A small network was trained on made-up records. Each row is its average activation on records with the value named, seen along a few directions.
Values that are neighbours, or in one group, have similar rows; names and order tell nothing.
In the rows, 500 means zero.
Random noise pushes rows far along 9 fixed directions. That doesn't count. These rows show it; they differ only by the noise:
[554 304 795 409 503 321 476 282 742 578  89 466 653 396 529 512 527 507
 716 452 375 586 412]
[496 370 603 427 276 634 711 187 607 596 340 535 415 532 462 557 506 580
 736 354 436 618 349]
[499 462 574 726 768 144 239 450 521 383 277 534 691 383 556 341 599 412
 329 824 438 289 678]
[404 402 778 172 513 464 417 522 678 582 213 350 859 503 644 606 403 486
 516 511 389 621 549]
[558 637 588 763 567 367 866 549 598 504 401 521 440 438 909 435 441 710
 565 503 770 744 385]
[704 521 717 512 586 382 434 641 794 603 290 637 826 389 473 518 358 413
 761 137 318 655 551]
[198 470 271 503 578 629 286 393 581 393 296 405 661 494 890 382 428 572
 320 652 492 530 588]
[589 759 302 621 414 584 443 541 377 372 630 622 353 539 284 496 532 685
 549 232 717 348 520]
[299 537 454 497 590 691 810 371 497 716 377 697 725 658 819 574 361 470
 497 681 496 808 598]
[383 476 422 312 507 519 724 323 280 666 375 518 353 609 592 662 630 591
 537 806 570 606 427]
[572 547 255 550 745 398 417 599 394 655 422 727 533 457 515 541 558 361
 597 600 296 563 600]


Field Y:
y6: [509 386 175 684 648 373 339 429 429 486 358 501 311 327 732 225 598 489
 493 728 384 424 447]
y8: [617 595 494 399 592 437 370 406 448 590 312 692 456 497 186 697 613 566
 722 354 601 527 491]
y3: [474 462 649 401 397 557 374 709 780 391 447 199 687 357 835 436 273 545
 496 269 373 641 458]
y5: [417 677 464 454 527 612 631 381 425 529 531 603 479 609 382 694 485 629
 547 414 745 600 479]
y1: [506 311 143 576 621 478 367 237 388 566 445 637 169 442 422 530 732 454
 638 629 446 551 294]
y10: [588 327 749 320 293 396 651 504 448 439 678 259 285 507 223 577 622 450
 473 515 540 370 350]
y4: [349 520 157 496 578 644 416 593 386 486 551 357 262 512 817 357 518 576
 458 621 636 505 385]
y7: [681 452 362 469 498 484 482 669 587 551 712 435 220 425 396 517 560 388
 688 268 358 581 282]
y9: [300 325 454 324 460 627 217 527 644 440 440 215 585 414 716 321 422 540
 401 446 533 505 446]
y2: [635 386 439 812 451 554 630 541 621 434 719 627 340 449 409 385 441 361
 470 356 402 526 464]
Y is arranged as 3 separate groups.
List the group mates of y4, in the order listed.
> y6, y9
List the group mates of y1, in the order listed.
> y10, y7, y2

Field Z:
z2: [513 628 422 728 462 497 491 666 417 316 757 452 451 481 608 468 463 504
 314 597 438 406 584]
z7: [435 573 484 612 438 613 606 304 630 433 276 506 463 485 706 366 425 851
 558 305 926 601 352]
z1: [553 402 738 484 430 304 554 131 373 475 290 505 305 512 229 477 732 626
 543 706 737 260 405]
z6: [526 378 353 318 633 382 133 447 538 580 174 535 538 355 386 623 613 416
 697 445 178 508 531]
z8: [447 586 544 710 516 674 647 368 627 513 340 726 719 588 692 409 319 555
 565 395 624 627 569]
z10: [545 674 812 405 287 582 608 583 585 445 581 415 655 589 448 519 358 616
 509 261 658 487 546]
z3: [425 514 535 601 389 557 462 340 613 255 513 339 410 483 517 402 471 670
 387 396 783 422 402]
z4: [686 458 243 626 491 480 318 710 624 433 702 438 244 306 432 362 514 402
 659 173 280 458 360]
z9: [460 514 763 432 474 384 250 381 517 367 456 416 662 542 169 458 593 578
 393 457 767 214 570]
z5: [417 482 412 290 652 372 384 304 472 528 155 516 516 548 397 643 664 673
 623 486 754 556 385]
Each value of Z is a pair of two hidden parts, and every pair occurs once (2 first parts, 5 second parts).
z3 and z2 share the first part; z3 and z5 share the second. Which value has the first part of z5 and the second part of z2?
> z6
z7 and z4 share the first part; z7 and z1 share the second. Which value has the first part of z1 and the second part of z4?
> z9
